A small network was shown many inputs. Here are its activations along a few directions, one row for each input.
Each table varies a few parts of the input and shows all the possible inputs, shuffled.
Descriptions start from the smaller parts, as in this example, which fits no table here: one of 6 places along a line, together with either a single point or one of 11 places along a line or (one of 2 separate values, together with one of 8 places around a ring).
Shared parts are said once, and a part with two or three values counts as separate values.

Other details of the inputs shift rows strongly along three fixed directions, in all tables alike. That doesn't count.

Rows:
R1: [-1.16  2.08 -1.49  1.98 -1.06 -0.65 -0.01  0.89  0.32  0.41  0.18]
R2: [ 0.54  4.59  0.37 -0.26 -5.40 -4.89 -1.65 -2.66  0.28  0.66  3.46]
R3: [ 0.18  4.09  2.31  2.09 -2.28 -3.67  3.19 -2.05  1.45 -0.06  1.57]
R4: [ 0.38 -2.20  1.61 -1.42  2.97  3.88 -1.55 -0.97 -2.42 -3.04 -1.78]
R5: [ 1.62 -1.65 -2.33 -0.40  0.12  3.93  3.74  2.80 -0.06 -0.08  1.16]
R6: [ 0.17 -4.25 -1.23 -0.34  2.36  3.15  3.44  1.78  3.26  1.68 -1.14]
R7: [-0.68  2.45  2.65  0.79 -3.58 -0.43  4.37 -1.60 -0.74  1.01  2.18]
R8: [ 2.88  0.17  3.21  0.60  0.32 -1.03  2.23 -2.15  2.00  0.16  2.22]
R9: [ 1.61 -0.38  2.07  0.22  0.90 -0.20 -1.60  0.11 -0.03 -0.41  0.61]
R10: [ 0.26 -0.39 -2.19  0.67 -0.99  0.97 -2.27  2.84 -0.16  1.84  1.23]
R11: [ 0.93  1.37 -2.86 -1.53 -1.87 -1.31 -5.82  1.10 -1.24 -1.32  1.01]
R12: [-1.38 -2.63  0.45 -2.24  2.48  1.10 -3.71 -1.06  0.26 -1.80 -3.34]
R13: [ 1.22  3.44 -0.96 -1.46 -3.37 -4.24 -5.27  0.99 -1.60 -2.28  1.69]
R14: [ 0.28 -1.28 -1.13 -0.83  0.33  3.61  0.79  0.90 -1.46 -0.96  0.02]
R15: [ 1.11  1.12  0.38  0.10 -1.34 -1.49 -2.55  0.71 -0.32 -0.01  1.38]
R16: [-0.54 -1.04 -0.71  2.20  2.67  2.54  0.37  1.61  0.56  0.15 -1.31]
R17: [-1.38 -0.75 -2.30 -1.11 -1.24 -0.34 -0.56  2.65  1.22  0.62 -0.97]
R18: [-0.25 -0.78  3.68  0.98 -0.91 -0.97  8.02 -3.27  5.01  3.37  1.38]
R19: [-2.36 -3.03  3.02 -1.57  3.66  1.27 -4.54 -1.53 -0.43 -1.85 -4.46]
R20: [-0.76 -2.31  2.63 -2.56  3.59  0.11 -5.45 -0.67 -0.89 -4.14 -4.42]
R21: [-0.72  0.91 -3.91 -0.67 -3.26  2.11  1.10  1.90 -1.48  0.67  1.62]
R22: [ 0.20  0.96  7.30  0.22 -0.03  0.06  4.00 -6.49 -0.36 -1.09  0.63]
R23: [-1.27 -3.43 -0.87  2.64  6.11  1.02  1.07 -0.63 -1.44  3.46 -2.46]
R24: [-0.42  2.48  1.54  1.97 -0.72 -1.61  2.10 -3.17  1.47  0.31  0.78]
R25: [ 1.38  2.08 -3.80 -1.50 -3.05 -2.19 -4.64  1.95 -0.77 -1.12  1.93]
R26: [ 0.61  0.48  8.14  0.23  1.15 -0.04  3.24 -4.99 -0.97 -2.14 -0.24]
R27: [ 0.64  0.04 -4.34  1.78  0.02  1.69  2.57  2.89  1.86  1.13  0.90]
R28: [-0.14 -0.52 -2.63  0.53 -1.75  3.29  3.36  3.69 -0.84  1.59  1.41]
R29: [-0.87  0.19 -4.63  2.36 -0.50  2.09  2.06  2.18  1.58  2.36  0.88]
R30: [-1.91  5.02  1.42  1.74 -2.99 -4.01 -0.92 -2.75 -0.33 -0.41  0.64]
R31: [-0.12  4.33  0.97 -0.38 -5.48 -2.94  2.44 -0.72 -1.33 -0.62  2.71]
R32: [ 0.10 -2.52 -0.58 -0.50  3.93 -0.96 -4.19 -0.35 -3.28  2.69 -1.70]
R33: [-0.13  0.07  0.85 -0.40  3.41  0.50 -4.86 -1.84 -1.31 -4.07 -2.83]
R34: [-0.40 -1.54  4.08 -3.03  3.29 -1.01 -4.86 -3.79 -0.32 -4.72 -4.01]
R35: [ 0.52  0.94  4.62  1.96  2.18 -0.87  1.95 -2.84  1.03 -1.43 -0.73]
R36: [-0.78  2.65 -4.18  0.11 -1.49 -1.05 -3.33  1.05 -0.69 -1.48 -0.18]
R37: [-0.37 -0.39  2.76  0.64  0.54 -2.17  5.48 -3.34 -2.62  3.65  0.78]
R38: [-2.37  1.18 -4.89 -2.65 -1.75 -5.99 -3.61  1.24 -2.40  2.01 -0.77]
R39: [ 1.36 -0.02 -3.55  0.16 -1.68  0.70 -1.11  2.46  0.79  1.77  2.20]
R40: [ 1.30 -2.08 -1.14  0.42  0.75  4.08  4.16  3.67 -0.19  0.32  0.76]
R41: [-0.44 -3.61 -0.04 -0.28  2.25  2.29  1.83  2.20  2.24  0.98 -1.86]
R42: [-0.24 -3.22  0.50 -0.98  2.66  1.79 -0.07  1.69  1.36 -0.52 -2.42]
R43: [ 0.49  1.16 -2.14 -0.13 -2.21 -0.97 -3.82  2.35 -0.85  0.45  1.39]
R44: [ 0.89 -3.80 -2.67 -0.15  1.26  2.85  4.86  3.21  3.85  2.26 -0.11]
Description of these inputs: one of 4 separate values, together with either a single point or (one of 2 separate values, together with one of 5 places along a line).
Q: Changing only the choice among 4 separate values turns R5 into R8. The same change can be made to R37. Which row results?
A: R32
Q: Changing only the choice among 4 separate values turns R40 into R35. The same change can be made to R4. Which row results?
A: R27
Q: Which other rows does R15 become when the place on the line of 5 takes its other values? List them by row number.
A: R9, R10, R13, R43
Q: Which other rows does R28 become when the place on the line of 5 takes its other values? List them by row number.
A: R7, R26, R31, R40
Q: Which other rows does R29 become when the choice among 4 separate values takes its other values? List them by row number.
A: R2, R18, R21
Q: Which other rows does R12 become when the choice among 2 separate values takes its other values? List them by row number.
A: R17

Rows:
R45: [-0.68 -1.67  3.15 -0.30  3.99  1.12 -3.39 -2.14 -0.16 -2.79 -3.24]
R46: [-0.23  0.84  4.71  0.84 -0.17 -2.76  4.47 -4.51  0.91  1.72  0.59]
R47: [ 0.22  3.34 -2.56  0.24 -4.70 -1.78  0.81  1.00 -1.41  0.12  2.57]
R48: [ 0.01 -2.17 -2.55  2.11  2.03  2.74  3.36  2.42  1.30  3.09  0.05]
R49: [ 0.70 -2.72 -1.70  1.71  1.67  2.72  2.94  2.72  1.07  3.44  0.84]
R50: [-0.19  0.49 -3.31 -2.00 -1.08  1.84 -5.87  2.78 -2.59 -3.41 -1.41]
R51: [-0.98 -1.45  4.27  0.77  4.73  0.76 -2.44 -3.65 -1.42 -1.47 -3.06]
R52: [ 0.75 -3.26 -1.92  0.16  1.99  3.10 -0.02  3.16  1.59  1.12 -0.47]
R53: [-0.12  3.69 -2.45 -0.15 -4.47 -1.70  0.72  0.97 -1.27  0.24  3.03]
R54: [-0.31  1.27  3.91 -0.79 -1.24 -3.17  1.48 -3.36  1.14 -0.74  0.09]
R55: [ 0.43  0.42 -3.11 -2.38  0.18 -0.95 -5.87  2.29 -2.08 -3.01 -1.21]
R56: [ 0.04  2.84 -2.41 -1.40 -4.02 -3.69 -2.89  0.88  0.39 -0.52  1.39]
R57: [ 0.38  3.72 -1.80 -0.90 -5.04 -1.72  0.53  1.00  0.14 -1.13  2.90]
R58: [ 0.39 -0.78 -2.11  1.71 -1.34  0.09  7.66  1.66  2.59  5.10  2.35]
R59: [ 0.78 -3.04 -2.39 -0.11  1.68  5.34  0.13  3.39  0.06 -0.98 -0.21]
R60: [-0.17  3.06 -2.38 -0.03 -3.98 -3.74 -0.83  0.67 -0.48  1.39  2.23]
R61: [-0.27  1.13  3.64 -0.81 -1.06 -3.04  1.40 -3.41  1.26 -0.57 -0.01]
R62: [-0.41  3.21 -2.42 -0.34 -3.56 -3.43 -0.68  0.43  1.22 -0.28  1.05]
R63: [-0.88  0.22 -3.63 -1.45  0.09 -0.75 -6.92  1.47 -2.53 -0.78 -1.28]
R64: [-0.29  0.48  2.46  0.86 -0.67 -1.96  4.41 -2.25  0.81  2.20  0.97]
R65: [-1.30 -0.05 -2.87 -2.65 -0.79 -0.63 -5.60  2.10 -1.74 -2.50 -1.76]
R66: [-0.45 -2.50 -3.01  1.26  2.93  2.92  0.13  2.28  0.16  1.82 -1.24]
R67: [-0.16  1.95  3.53  0.43 -0.50 -2.83  0.88 -3.47  1.64 -1.03 -0.05]
R68: [ 0.34  3.94 -1.84 -0.91 -5.23 -1.62  0.61  1.33  0.09 -0.78  2.47]
R69: [-1.13 -2.23  4.56 -0.49  4.15  0.62 -1.81 -3.47 -1.92 -1.22 -3.00]
R70: [ 0.64  1.22  3.77 -0.27 -0.64 -2.80  0.07 -3.56  1.70 -0.27  0.43]
R71: [-1.19  0.82 -3.01 -1.45 -0.34 -0.47 -6.17  2.04 -1.37 -3.04 -1.84]
R72: [ 0.62 -1.79 -1.75  1.41  1.06  4.59  3.92  2.95  0.14  2.46  0.87]
R73: [ 0.10 -2.19  4.07 -0.89  3.57  0.94 -4.14 -2.14 -0.30 -2.35 -2.48]
R74: [ 0.44 -1.67  3.47 -0.73  2.59  2.87 -2.65 -2.00 -1.37 -3.73 -2.16]
R75: [ 0.68  1.39  4.27  1.49 -0.92 -0.73  4.48 -3.60  0.13  0.35  2.19]
R76: [-0.41 -1.88  4.63  1.89  4.32  1.32  1.54 -3.07  0.10  0.27 -1.71]
R77: [ 0.42 -3.08 -2.52  1.07  2.35  2.92  0.70  2.69  0.44  2.78 -0.10]
R78: [-0.20  1.08  3.47 -0.87 -0.94 -3.01  1.36 -3.63  1.36 -0.50 -0.13]
R79: [ 0.90 -2.07 -1.83  1.64  0.98  4.46  3.86  2.91 -0.02  2.23  0.67]
R80: [ 1.54 -2.57 -2.34  1.35  2.42  2.43  3.84  3.11  0.43  2.79  0.66]
Q: What is each input in this table made of?
A: one of 2 separate values, together with either a single point or one of 5 places around a ring or (one of 3 separate values, together with one of 4 places along a line)
Q: Changing only the choice among 2 separate values turns R49 into R73. The same change can be made to R79. Which row results?
A: R50
Q: Which other rows does R67 become when the choice among 2 separate values takes its other values? List them by row number.
A: R48
Q: Which other rows does R77 become when the place on the line of 4 takes its other values? List them by row number.
A: R49, R60, R63
Q: Which other rows does R56 become when the choice among 2 separate values takes its other values? List them by row number.
A: R77

Rows:
R81: [-2.19  1.46 -0.29 -0.08  0.49 -1.19 -4.75 -1.35 -2.65 -1.73 -1.79]
R82: [ 1.05  0.43 -3.55 -1.38 -2.45 -1.31  0.61  3.25  0.87  0.04  1.59]
R83: [ 1.71 -0.52  4.09 -0.12  0.61 -0.47  1.38 -1.70  2.01 -0.30  0.71]
R84: [-1.20 -3.73  0.48 -0.14  3.96  2.14 -0.07 -0.37 -0.77  1.33 -2.28]
R85: [ 0.11 -1.63  0.47  2.67  1.16  2.19  5.20 -0.23  2.30  4.16  1.20]
R86: [ 0.33 -2.55  0.64  1.67  4.52  3.31 -0.50  0.47 -0.94 -0.17 -1.53]
R87: [ 1.39  1.50 -3.36 -0.04 -2.64 -0.13 -0.37  2.94  1.43 -0.09  2.20]
R88: [ 0.57  3.33  5.88  1.42 -1.00 -4.17  0.97 -6.13 -0.33  0.36  1.72]
R89: [ 1.03 -2.86  0.73  0.84  4.33  4.12 -0.44  1.36  0.65 -1.87 -1.62]
R90: [-0.60 -3.36  0.21 -0.16  4.02  3.35  0.25  0.70  0.62 -0.55 -3.07]
R91: [-1.06 -3.03  0.20  0.34  4.16  2.80  0.25  0.11 -0.38  0.50 -2.88]
R92: [ 1.74 -1.68  0.52  2.78  1.46  2.40  5.12  0.53  2.13  3.59  1.95]
R93: [-0.95 -3.96  0.47 -0.38  3.88  2.40 -0.12 -0.09 -0.29  0.83 -2.42]
R94: [ 0.56 -0.85  5.86 -1.34  2.95 -0.73 -4.82 -4.05 -1.09 -3.09 -2.18]
R95: [-0.90  1.69 -3.58  0.72 -2.46 -0.65  0.51  2.18  0.62  0.49  0.83]
R96: [ 0.51  0.37  1.31  0.67 -0.32 -2.35  3.39 -1.48 -0.10  2.34  1.57]
R97: [-0.48  1.14 -3.82 -0.91 -2.54 -0.74  1.09  2.85  1.42 -0.14  0.22]
R98: [ 0.08  3.61  1.46 -0.29 -3.19 -5.10 -1.76 -2.42 -1.44  0.62  1.88]
R99: [ 0.34  2.01  3.37  1.36 -0.10 -3.13  3.79 -3.41 -0.26  1.44  1.03]
R100: [ 0.03 -2.28  0.82  1.87  0.98  1.56  5.20  0.22  2.26  4.65  1.01]
R101: [-0.41  2.05  5.86 -0.90 -1.73 -4.91  2.12 -5.70  1.35 -1.01  0.28]
R102: [ 0.10 -4.05  1.26 -0.74  3.35  3.71 -1.10  0.93  1.83 -0.40 -2.13]
R103: [ 0.56 -2.61  0.84  1.45  0.70  2.03  5.36  0.79  3.36  3.77  0.91]
R104: [ 0.04  1.29 -3.33 -0.29 -3.03  0.01 -0.16  2.41  2.17  0.09  1.39]
R105: [ 1.12 -3.15  0.79  1.00  4.15  3.90 -1.17  0.34  0.12  0.09 -1.14]
R106: [-0.65  0.72 -3.04 -0.23 -2.82 -1.24 -0.11  1.98  0.57  2.23  1.20]
R107: [-0.71  1.96  3.47  1.93 -0.77 -2.15  3.54 -3.51  1.19  0.78  0.77]
R108: [-0.29  0.26 -3.55 -1.64 -2.87 -1.22  0.75  2.73  1.55  0.19  0.76]
R109: [-0.36  0.75 -1.90 -1.68 -1.42  3.30 -5.09  1.29 -3.71 -3.10 -0.15]
R110: [-0.66  1.61 -3.57  0.47 -2.59 -0.39  0.54  2.46  1.16 -0.08  0.82]
R111: [-2.14  0.33 -3.13 -1.02  0.55 -0.51 -4.00  1.00 -2.68 -0.52 -2.18]
R112: [-0.17  4.41  1.36 -2.19 -5.98 -2.65 -2.03 -1.70 -2.68 -2.26  2.33]
R113: [ 0.03  1.07 -2.96 -1.77 -4.01  0.78  1.31  2.44 -2.13 -0.38  2.08]
R114: [-0.43 -0.52 -2.87 -1.77  0.54 -0.89 -4.78  1.50 -2.88 -0.98 -1.12]
R115: [-0.48  2.14  6.22 -0.35  2.13 -2.77 -5.57 -5.91 -2.74 -4.88 -2.30]
R116: [ 0.55 -3.12  0.28  0.38  4.57  3.01 -0.01  0.83 -0.68 -0.24 -2.27]
R117: [-0.07  0.12 -3.25 -1.63  0.64  0.05 -4.62  2.36 -2.07 -2.47 -1.79]
R118: [ 0.01  1.41  3.53  1.23 -0.82 -1.01  3.82 -2.47  2.88 -0.75  0.66]
R119: [ 0.14  0.11 -3.19 -1.98  0.58  0.27 -4.60  2.69 -1.52 -3.08 -1.75]
R120: [-0.18  0.55 -3.07 -0.80 -3.13 -0.85 -0.18  2.61  1.59  1.19  1.15]
R121: [ 0.44 -1.52  1.91 -1.60  2.35 -0.32 -2.84 -1.25 -1.14 -2.20 -1.71]
R122: [ 0.23 -0.57  4.80  0.17  3.97  0.65 -3.66 -3.39 -1.33 -3.98 -2.54]
R123: [ 1.32 -3.22  0.83  0.73  4.06  4.12 -1.22  0.62  0.61 -0.50 -1.19]
R124: [-0.32 -0.53  3.44  0.00  0.19 -1.69  3.50 -3.00  1.56  1.03 -0.02]
R125: [-0.37  1.33 -3.43  0.34 -2.80 -0.37 -0.12  1.81  1.13  1.25  1.35]
R126: [-1.34  3.94  0.64 -0.91 -3.32 -4.87 -0.40 -2.46 -0.36 -1.07  0.01]
R127: [ 0.71  0.79 -2.11 -0.57 -2.08 -2.24  1.26  1.34  0.08  1.05  1.63]
R128: [ 0.19  1.50 -3.77  0.26 -1.72 -1.44  0.96  2.41 -0.78  1.35  1.07]
R129: [ 0.85 -2.00  0.54  2.03  0.77  2.90  5.43  0.59  3.98  2.73  1.10]
R130: [-0.02  2.08 -3.39  1.50 -1.72 -1.19  0.40  2.05 -1.09  1.33  1.76]
R131: [-0.69  3.58  5.47  0.66 -2.08 -4.39  0.32 -6.30  0.52 -0.29  0.89]
R132: [ 0.14 -0.36 -2.37 -1.57  0.03 -0.15 -5.89  2.01 -1.90 -1.15 -0.80]
R133: [ 0.99 -0.91  1.15  2.20 -0.25  5.04  7.23  0.94  0.53  1.07  2.09]
R134: [ 0.68  0.91 -3.01  0.05 -2.42 -1.34 -0.26  2.46 -0.12  2.09  2.02]
R135: [-0.89  0.57 -2.37 -2.24 -0.86  2.55 -3.66  1.73 -4.43 -3.32 -1.33]
Q: What is each input in this table made of?
A: one of 5 places around a ring, together with either a single point or (one of 2 separate values, together with one of 5 places along a line)
Q: Changing only the place on the ring of 5 turns R103 into R126. The same change can be made to R132. Which row results?
A: R116
Q: Changing only the place on the ring of 5 turns R92 into R134. The same change can be made to R109. Which row results?
A: R112
Q: Which other rows does R123 become when the place on the line of 5 takes its other values? List them by row number.
A: R87, R88, R92, R105
Q: Which other rows does R81 become when the choice among 2 separate values takes its other values? List them by row number.
A: R130
Q: Which other rows does R101 become when the place on the ring of 5 takes its other values? List them by row number.
A: R90, R110, R120, R129
Q: List by row number the other rows that have the place on the ring of 5 in common with R82.
A: R84, R93, R96, R101, R108, R113, R114, R121, R124, R127
